Each row below holds a small network's activations on one record, seen along a few directions.
After each row come some of the record's fields: MANEV, DEP, MERAR, TIK, VAK.
A field that a record lacks is written missing.
Other fields move the rows too, some of them a lot.
In the rows, zero is written as 500.
Random noise pushes rows far along 12 fixed directions. That doesn't count. These rows show it; they differ only by the noise:
[705 392 667 275 613 581 466 687 455 509 398 556 561 455 376 467 611 559
 594 493 347 306 375 439 388 538 447 593 674 612 579 366 530]
[457 509 450 618 706 567 126 465 592 661 506 549 578 621 474 385 635 810
 607 665 919 403 483 527 532 603 743 844 324 601 435 330 297]
[425 508 725 218 382 531 520 533 403 271 330 448 487 621 893 520 420 395
 406 442 244 632 210 484 681 417 543 291 574 399 517 542 646]
[475 216 444 608 526 549 333 410 564 533 649 127 535 586 702 604 591 478
 402 707 595 323 304 598 516 615 505 732 468 499 660 484 244]
[572 532 693 390 467 306 628 596 579 353 412 450 551 436 617 740 470 500
 298 451 459 475 531 357 489 383 364 617 698 422 530 496 632]
[540 656 378 436 415 448 642 446 808 430 353 495 511 360 396 536 475 324
 410 584 600 543 671 484 483 624 445 482 509 521 603 358 631]
[488 464 507 517 526 549 488 618 394 551 615 501 494 482 352 419 560 403
 588 500 275 516 496 620 592 434 415 387 482 431 550 484 467]
[552 611 393 400 378 560 475 476 710 436 476 642 479 645 673 323 560 417
 444 554 834 565 562 345 523 518 523 738 236 619 383 318 561]
[420 588 509 395 464 499 433 485 487 407 490 511 510 451 442 471 465 385
 592 452 367 582 547 654 625 438 449 362 491 416 605 460 592]
[501 400 633 512 433 518 596 714 539 368 353 428 436 465 671 468 544 553
 386 500 430 474 625 577 511 384 465 492 288 336 514 665 476]
[678 579 538 294 245 466 599 493 591 278 363 395 468 464 625 533 474 357
 505 508 542 594 663 384 364 654 514 334 520 664 557 500 587]
[299 395 605 309 330 673 289 212 724 369 197 459 519 490 799 287 556 453
 382 572 512 343 297 457 485 542 385 612 412 490 825 519 679]
[353 616 402 646 337 389 373 305 523 312 544 362 444 613 752 628 408 440
 428 440 799 652 712 726 582 469 552 406 314 393 529 580 378]
[339 392 697 290 600 534 493 653 648 530 429 357 615 407 617 441 546 501
 402 755 103 513 136 352 815 410 506 668 558 331 580 453 710]

[307 791 556 235 497 471 151 303 463 451 659 856 630 708 588 319 378 365
 563 388 484 657 333 361 801 270 392 718 488 557 459 295 819] : MANEV: raged / DEP: tutam / MERAR: deve / TIK: missing / VAK: popip
[632 288 787 528 675 572 492 763 345 697 517 570 574 467 322 403 631 739
 428 589 260 277 366 214 420 498 454 633 592 545 483 646 437] : MANEV: bod / DEP: mab / MERAR: deve / TIK: tokag / VAK: popip
[332 486 597 480 515 465 290 619 545 452 354 470 490 489 647 456 476 798
 579 585 565 693 644 473 551 475 796 562 289 498 356 642 465] : MANEV: raged / DEP: zatov / MERAR: deve / TIK: gegu / VAK: popip
[382 468 525 552 507 384 450 521 559 491 744 226 584 496 555 640 427 409
 442 658 401 544 474 518 731 466 484 568 498 343 479 563 508] : MANEV: bod / DEP: puvuz / MERAR: zegab / TIK: tokag / VAK: futu
[420 444 541 542 508 546 609 673 507 484 505 629 438 415 459 400 550 493
 467 432 428 500 596 571 504 309 376 548 278 325 452 596 572] : MANEV: sasiv / DEP: zatov / MERAR: zegab / TIK: tokag / VAK: tet
[366 406 634 549 508 583 573 402 450 544 334 536 400 501 607 461 540 514
 300 451 374 407 267 492 504 408 392 446 564 307 579 636 561] : MANEV: tete / DEP: zak / MERAR: deve / TIK: tokag / VAK: tet
[624 426 400 495 595 517 660 522 494 532 625 605 522 469 347 536 569 362
 455 402 446 286 473 612 450 358 211 654 593 455 556 289 476] : MANEV: raged / DEP: tutam / MERAR: zegab / TIK: tokag / VAK: ponur
[386 499 563 598 317 301 541 440 623 373 594 333 539 435 726 630 451 404
 299 574 478 589 620 348 575 385 364 575 492 384 518 615 574] : MANEV: raged / DEP: tutam / MERAR: zegab / TIK: tokag / VAK: popip
[621 526 318 653 396 419 449 349 671 510 611 364 549 412 401 556 558 524
 488 597 839 302 719 435 339 665 409 737 421 596 636 441 447] : MANEV: tete / DEP: mab / MERAR: zegab / TIK: tokag / VAK: ponur
[414 193 645 422 662 613 462 526 591 364 335 332 512 531 764 611 539 621
 306 526 518 154 207 670 495 469 419 826 465 306 644 564 504] : MANEV: sasiv / DEP: biki / MERAR: zegab / TIK: tokag / VAK: tet
[472 550 470 763 438 533 460 342 500 640 394 688 486 608 449 466 499 493
 360 470 670 460 492 455 342 596 456 405 556 585 553 526 380] : MANEV: sasiv / DEP: zatov / MERAR: deve / TIK: missing / VAK: popip
[375 599 531 455 456 472 440 479 349 583 638 610 524 542 473 343 580 539
 653 478 398 639 501 368 633 311 487 487 453 482 400 521 616] : MANEV: raged / DEP: zatov / MERAR: zegab / TIK: tokag / VAK: talum
[461 474 459 466 529 591 546 528 521 599 569 647 437 437 414 404 595 438
 540 456 429 473 480 497 506 355 386 564 480 467 501 494 572] : MANEV: sasiv / DEP: zatov / MERAR: zegab / TIK: tokag / VAK: tet
[357 561 616 594 610 484 379 398 481 716 408 634 545 445 364 455 576 760
 533 469 494 548 448 412 483 471 560 426 672 495 465 545 529] : MANEV: sasiv / DEP: zak / MERAR: deve / TIK: noni / VAK: futu
[648 226 611 258 632 495 688 848 478 370 603 357 556 611 754 726 457 370
 348 531 259 375 247 483 617 362 429 804 524 386 428 446 512] : MANEV: sasiv / DEP: biki / MERAR: zegab / TIK: tokag / VAK: popip
[491 603 407 556 367 467 456 429 641 451 441 523 478 481 432 390 443 486
 546 564 683 526 773 483 488 571 579 497 332 564 495 533 451] : MANEV: tete / DEP: puvuz / MERAR: zegab / TIK: tokag / VAK: ponur
[319 451 576 378 686 419 356 687 657 457 486 561 601 477 585 500 474 619
 508 508 456 567 505 656 740 232 579 852 350 299 460 470 590] : MANEV: raged / DEP: biki / MERAR: deve / TIK: gegu / VAK: futu
[584 505 392 523 442 658 656 621 465 590 447 709 391 520 380 297 584 380
 495 445 422 541 554 459 436 516 469 376 368 538 353 468 521] : MANEV: tete / DEP: zak / MERAR: zegab / TIK: tokag / VAK: popip
[501 599 333 548 505 595 585 581 593 584 477 591 460 610 539 326 497 403
 476 577 509 645 514 559 629 526 594 414 299 458 348 433 495] : MANEV: bod / DEP: puvuz / MERAR: deve / TIK: gegu / VAK: popip
[702 522 588 368 520 437 634 687 556 463 417 519 524 461 465 572 542 538
 485 487 480 519 552 381 374 549 495 571 635 605 438 378 553] : MANEV: raged / DEP: tutam / MERAR: deve / TIK: missing / VAK: futu
[783 515 505 330 536 468 696 825 486 443 530 636 448 442 379 408 555 526
 643 443 522 604 770 407 356 486 542 557 415 636 255 438 482] : MANEV: raged / DEP: tutam / MERAR: deve / TIK: noni / VAK: talum
[668 517 541 518 466 549 454 533 120 431 647 585 426 798 685 598 446 452
 612 263 524 518 420 575 407 538 579 291 584 597 356 481 314] : MANEV: bod / DEP: tutam / MERAR: zegab / TIK: tokag / VAK: popip
[591 624 500 318 601 514 466 490 363 417 517 646 486 523 427 539 442 524
 595 367 569 521 450 603 588 462 503 476 556 486 400 362 557] : MANEV: bod / DEP: puvuz / MERAR: deve / TIK: tokag / VAK: ponur
[627 332 575 666 653 411 432 650 307 513 588 301 486 516 488 693 518 749
 525 440 596 390 606 716 347 499 584 522 597 505 429 636 185] : MANEV: bod / DEP: puvuz / MERAR: deve / TIK: gegu / VAK: talum
[375 449 487 562 341 398 455 197 633 537 662 136 621 493 591 582 444 304
 432 714 348 480 334 253 576 610 378 456 723 556 746 497 621] : MANEV: tete / DEP: mab / MERAR: zegab / TIK: tokag / VAK: futu
[735 527 550 423 595 504 791 728 308 428 400 481 437 472 429 662 473 487
 514 382 319 445 448 661 456 532 589 237 642 471 376 458 428] : MANEV: tete / DEP: puvuz / MERAR: zegab / TIK: tokag / VAK: talum
[527 696 249 530 680 578 694 547 609 555 504 579 461 357 233 521 506 377
 584 500 552 592 579 686 607 554 583 415 468 406 413 278 524] : MANEV: bod / DEP: mab / MERAR: zegab / TIK: tokag / VAK: tet
[494 677 484 485 480 560 461 261 502 539 364 572 529 661 597 466 383 409
 432 597 544 626 213 321 583 821 733 211 673 729 461 401 527] : MANEV: bod / DEP: tutam / MERAR: deve / TIK: tokag / VAK: popip
[474 429 473 484 504 662 467 521 245 624 486 573 431 659 477 365 512 441
 566 497 252 579 221 592 491 640 630 131 605 602 459 556 359] : MANEV: raged / DEP: zatov / MERAR: deve / TIK: gegu / VAK: ponur
[526 430 375 543 570 624 321 469 343 721 653 525 531 554 255 348 671 574
 777 578 408 486 412 502 431 618 591 374 530 646 491 425 363] : MANEV: raged / DEP: zatov / MERAR: zegab / TIK: tokag / VAK: popip
[531 268 652 395 485 547 388 415 467 471 438 368 483 587 794 576 567 611
 425 532 559 400 216 428 414 586 574 581 614 610 547 518 389] : MANEV: raged / DEP: biki / MERAR: deve / TIK: tokag / VAK: futu
[394 355 674 685 603 367 521 635 596 557 406 265 537 294 531 627 580 901
 387 677 512 439 668 404 474 417 567 720 494 275 483 696 424] : MANEV: bod / DEP: puvuz / MERAR: zegab / TIK: tokag / VAK: ponur
[538 405 562 317 572 535 557 585 616 424 429 534 564 425 491 509 465 437
 410 504 366 404 387 525 544 386 330 715 513 401 580 496 622] : MANEV: sasiv / DEP: zak / MERAR: deve / TIK: vasil / VAK: ponur
[574 598 592 630 485 430 414 477 349 542 395 643 511 518 294 546 433 553
 566 380 515 484 658 504 382 549 536 282 676 561 509 562 427] : MANEV: tete / DEP: zak / MERAR: zegab / TIK: tokag / VAK: popip
[483 370 552 494 409 519 397 417 432 430 525 262 468 636 865 650 446 557
 511 587 580 567 361 505 499 600 690 461 472 530 496 584 343] : MANEV: sasiv / DEP: zatov / MERAR: deve / TIK: tokag / VAK: popip
[615 393 459 511 374 682 583 663 426 511 394 469 404 513 507 324 536 419
 542 525 414 493 614 576 315 642 517 296 371 587 516 563 389] : MANEV: bod / DEP: puvuz / MERAR: deve / TIK: missing / VAK: ponur
[395 567 497 636 692 469 457 501 451 622 641 443 508 409 348 564 542 558
 568 587 409 503 459 611 630 473 522 480 556 342 496 475 461] : MANEV: raged / DEP: tutam / MERAR: zegab / TIK: tokag / VAK: tet
[450 498 540 327 390 479 534 577 621 335 339 534 509 430 677 426 443 491
 549 495 519 578 679 473 515 406 505 551 312 475 515 497 647] : MANEV: raged / DEP: biki / MERAR: zegab / TIK: tokag / VAK: ponur

Here are new rows. What are their fields?
[499 374 639 528 422 738 182 386 171 476 272 595 391 625 663 302 640 758
 775 293 593 435 536 733 221 619 733 164 441 677 546 677 266] : MANEV: raged / DEP: biki / MERAR: zegab / TIK: tokag / VAK: futu
[474 594 458 754 528 427 453 514 546 731 633 806 487 607 300 370 595 586
 416 475 748 487 639 281 479 405 483 724 469 569 300 425 404] : MANEV: tete / DEP: puvuz / MERAR: zegab / TIK: tokag / VAK: futu
[437 522 371 547 450 669 559 519 510 515 395 766 399 535 495 214 573 456
 460 381 553 377 547 633 545 340 357 499 187 374 502 451 593] : MANEV: tete / DEP: puvuz / MERAR: zegab / TIK: tokag / VAK: ponur
[412 583 271 627 549 590 483 544 578 437 551 604 404 436 367 373 481 477
 672 447 611 549 836 923 609 363 533 456 122 335 450 425 403] : MANEV: raged / DEP: tutam / MERAR: zegab / TIK: tokag / VAK: popip
[607 556 467 366 634 372 607 580 718 444 478 414 660 406 406 737 357 411
 366 580 537 434 464 409 540 572 444 767 711 520 556 285 602] : MANEV: bod / DEP: mab / MERAR: deve / TIK: missing / VAK: ponur
[634 433 514 248 398 521 731 480 591 422 470 584 419 561 701 539 523 265
 230 392 507 463 316 256 334 453 273 639 700 595 464 401 649] : MANEV: bod / DEP: puvuz / MERAR: deve / TIK: gegu / VAK: tet
[452 590 467 513 497 308 539 579 581 476 643 320 540 417 553 664 419 485
 567 620 526 664 622 476 671 445 607 589 435 444 385 477 524] : MANEV: raged / DEP: zatov / MERAR: zegab / TIK: tokag / VAK: talum
[401 553 421 576 366 420 520 403 386 355 745 296 456 490 587 589 379 336
 507 532 400 733 549 573 729 491 500 312 424 427 496 627 509] : MANEV: bod / DEP: tutam / MERAR: deve / TIK: tokag / VAK: ponur
[498 346 445 590 678 471 531 582 345 645 814 388 554 686 556 696 455 369
 394 524 245 483  77 568 694 471 478 534 785 448 464 368 352] : MANEV: bod / DEP: tutam / MERAR: deve / TIK: gegu / VAK: popip
[311 807 575 240 492 484 429 409 571 348 365 488 490 474 624 399 381 526
 578 644 404 859 365 462 876 558 798 213 425 425 385 532 730] : MANEV: raged / DEP: tutam / MERAR: deve / TIK: tokag / VAK: tet
[331 640 509 346 378 424 490 408 650 318 320 585 489 407 608 482 360 427
 412 412 477 628 579 526 609 345 415 540 434 339 542 539 781] : MANEV: tete / DEP: zak / MERAR: deve / TIK: gegu / VAK: ponur
[437 628 514 530 417 462 235 327 504 510 631 353 518 384 381 429 550 656
 723 627 661 558 705 442 510 585 616 486 423 584 530 590 516] : MANEV: bod / DEP: puvuz / MERAR: zegab / TIK: tokag / VAK: tet
[523 364 616 667 399 383 603 488 351 598 768 513 464 522 577 597 619 475
 269 467 377 455 471 172 385 321 195 625 713 492 470 591 490] : MANEV: raged / DEP: tutam / MERAR: zegab / TIK: tokag / VAK: popip
[600 386 544 566 451 484 501 504 450 612 789 408 553 468 442 432 628 536
 517 559 448 361 487 232 500 403 242 761 484 548 505 526 516] : MANEV: bod / DEP: mab / MERAR: deve / TIK: tokag / VAK: ponur
[498 727 600 389 707 400 628 800 461 435 505 688 620 651 554 615 332 472
 408 395 344 620 355 513 899 209 504 599 511 241 276 340 667] : MANEV: bod / DEP: mab / MERAR: deve / TIK: missing / VAK: popip
[547 626 605 347 409 496 671 654 517 345 201 594 445 463 617 415 433 568
 515 537 463 715 647 429 525 567 701 241 356 484 383 624 586] : MANEV: raged / DEP: biki / MERAR: deve / TIK: tokag / VAK: ponur
[601 604 505 381 235 550 408 313 334 474 596 674 430 727 620 349 508 385
 555 359 562 636 474 276 321 567 439 331 609 749 423 493 545] : MANEV: bod / DEP: puvuz / MERAR: deve / TIK: gegu / VAK: popip
[465 548 558 768 680 500 308 524 321 761 486 716 570 684 348 410 556 749
 624 458 642 342 419 500 494 515 584 483 646 485 412 376 346] : MANEV: tete / DEP: puvuz / MERAR: zegab / TIK: tokag / VAK: ponur
[584 541 421 480 452 518 736 650 626 491 426 582 416 478 493 445 542 402
 481 509 534 610 645 516 529 497 520 394 329 471 390 471 510] : MANEV: raged / DEP: biki / MERAR: deve / TIK: tokag / VAK: futu
